These are the activations of a small neural network, seen along a few directions. Each row is one input.
Each table varies a few parts of the input and shows all the possible inputs, shuffled.
A made-up example of a description, with smaller parts first: ring(8) and (point or line(11) or (values(2) and line(6))).
Shared parts are said once, and a part with two or three values counts as separate values.
(in the rows, 128 means zero)

Other details of the inputs vary at random and push rows far along two fixed directions, the same in every table; ignore that.
These rows show it; all are for the same input, with only those details redrawn:
[ 91 142  68 112 134  80 137 173 148 136 108 130 108 129 155]
[ 99 148  74 120 143  94 134 166 145 139 105 127 114 131 140]
[158 149 146 165 190 195 115 102 116 141 107 114 141 132  57]
[153 144 144 158 184 185 117 105 118 139 108 118 136 131  66]
[ 95 143  72 115 137  87 136 170 147 136 107 130 110 130 148]
[134  59 206  78 115 132 138  97 128 104 154 152  84 104 155]

Table:
row 1: [131 155  76 123 112  87 124 156 143 155 104 145 147 128 152]
row 2: [154  63 203 110  84 127 154 104 135 112 154 165 118 101 178]
row 3: [140  73 201  66  80 133 120  90 129 120 155 167 116 112 171]
row 4: [170 155 132 156 143 191 142 109 107 118 130  84 121 146  46]
row 5: [138  54 205  82 100 112 127 106 120 100 157 131  83 104 159]
row 6: [ 95 152  71 147 134 108 146 165 131 124 126 138 148 144 162]
row 7: [109 159  54 117 113 115 167 162 142 118 121 117  95 145 122]
row 8: [ 91 142  68 112 134  80 137 173 148 136 108 130 108 129 155]
row 9: [149 165 147 176 170 171  96  84 100 134 134  93 138 130  44]
row 10: [117  76 197  78 104 114 133  76 125 101 178 154  80  99 148]
row 11: [151 157 150 172 167 203 111  99 100 135 138  93 182 144  78]
row 12: [156 160 127 157 153 194 109  96 125 131 142 120 120 136  46]
row 13: [ 81 145  78 129 155  79 127 147 140 136 105 131 123 130 145]
row 14: [ 98 147  78 148 123  95 137 171 126 122 130 117 157 147 158]
row 15: [160 144 151 198 168 201 137 111 110 127 114 130 175 131  85]
row 16: [ 89 160  68 124 129 109 143 163 137 136 133 128 145 142 170]
row 17: [168 163 133 171 148 190  98 100 109 130 143  96 125 138  33]
row 18: [157  61 199  92  76 125 146  95 133 125 147 169 116 100 172]
row 19: [ 83 141  81 132 137  59 117 157 132 131 109 108 121 130 151]
row 20: [131 149  77 126  99  79 110 163 137 148 105 126 151 129 149]
row 21: [105 153  76 110  92  84 103 164 137 146 108 123 149 140 156]
row 22: [133  77 212  75  85 123 115  95 117 101 166 138 121 132 169]
row 23: [150 166 150 150 164 190 105  97 115 140 123 125 167 159  85]
row 24: [134  56 207 115  84 125 150 114 117  90 160 145 128 106 175]
row 25: [158  60 209 116  76 122 140 105 128 108 155 144 126 104 168]
row 26: [129 144  79 144  97  89 128 163 141 153 101 121 155 129 143]
Describe the family of inputs behind these rows.
Answer: values(2) and (ring(5) or ring(8))
The inputs of row 12 and row 17 match in every part but the values(2) part. If row 13 is changed in the same way as row 12 into row 17, which row does it become?
Answer: row 19

Table:
row 27: [122  75 204  78 132 128 119  83 123 110 152 146  91 110 148]
row 28: [130  77 200 102 154 151 126  90 117 109 148 136  98 110 128]
row 29: [159  94 186 102  91 144 111  84 122 118 167 133 102 108 111]
row 30: [ 97 117  78  79  67  35 135 185 153 137 115 142 121 127 210]
row 31: [ 79 125  78  93  93  53 140 177 138 108 141 118  90 132 176]
row 32: [109 177  62 150 128 119 124 166 134 147 110 119 167 153 137]
row 33: [141 194  55 190 162 129 108 162 132 171  70 104 183 147  89]
row 34: [169  90 205 150 134 171 122  84 111 126 128 135 150 108 108]
row 35: [ 88 124  76  77  64  45 138 185 151 130 125 145 122 132 219]
row 36: [186 158 162 196 183 240 125  86 100 125 126  91 146 144  14]
row 37: [151 100 188 135 127 178 130  90 112 112 154 141 152 128 128]
row 38: [ 83 125  68  85 112  64 160 170 155 128 121 150  87 121 181]
row 39: [126  63 202 100  92 122 149 103 122  97 171 159 123 107 188]
row 40: [157  98 177 108 101 157 145  92 120 105 160 133  94 120 114]
row 41: [119 183  66 190 158 117 129 162 132 152  94 116 174 142 119]
row 42: [129 213  47 205 222 179 126 156 131 160  72  96 158 151  44]
row 43: [107 184  65 145 139 108 112 146 127 139 115  94 135 149  97]
row 44: [154 108 186 118 145 164 107  80 124 129 133 147 112 115  93]
Describe the family of inputs behind these rows.
Answer: ring(8) or (values(2) and ring(5))
Start at row 36 and move only the ring(5) part, one step at a time. The first step leads to row 31. Which rows follow, in order?
Answer: row 43, row 29, row 40
Start at row 37 and move only the ring(8) part, one step at a time. The first step leads to row 32. Which rows follow, in order?
Answer: row 35, row 30, row 33, row 34, row 41, row 39
